Questions about the grid below. Indices start at 1.
1) Which number is the entry at row 2, column 1?
2) Which number is the entry in the top-right corner?
3) Which number is the entry directly above 123?
4) Which number is the entry in row 1 and column 1?
5) Which number is the bottom entry of the column that holds the largest entry?
6) Which number is the entry just right of the largest entry?
7) Which number is the entry at row 1, column 2?
8) Which number is the entry in row 3 and column 1?
[[103 172 158 138 129 115 119]
 [121 133 123 142 120 135 116]
 [175  85 102 128 139 187 149]
 [126 131 130 129 128 128 127]]
1) 121
2) 119
3) 158
4) 103
5) 128
6) 149
7) 172
8) 175

Questions about the grid below.
1) The last entry in the row that holds the largest entry?
2) The smallest entry in the last row?
3) The second entry on the diagonal from the top-right corner?
4) The entry directly below the centre entry?
5) The largest entry in the first row?
6) The entry in the top-left corner?
7) The 3rd entry on the main diagonal?
8) The 4th entry, reading row by row?
122  123  172   97   94   99  140  185   90  162   87  159  127
153  101  119  120  130  153  159  121   67  162   85  154  167
119  102   85  118  153  133  113   92   93  116  165  105  144
119  110   90  112  161  105  111   88   87   92  170  101  150
157  107  148  147   68  107   87  164  139  177  119  136  141
121  121  168   98   90   69  137  183   89  159   84  154  124
127   82  103  114  119  145  106  121  133  152  141  117  138
152  104  146  146   67  129   87  167  136  165  116  141  137
119  111   89  118  162  101  111   87   90   95  171  101  147
156  109  145  140   73  111   84  164  140  167  118  133  139
154  109  147  136   73  111   89  168  136  173  115  140  137
129  115  139   84  157  167   91  129  135   97  149   87  148
131  116  141   88  156  145   90  125  130  100  149   91  149
1) 127
2) 88
3) 154
4) 87
5) 185
6) 122
7) 85
8) 97
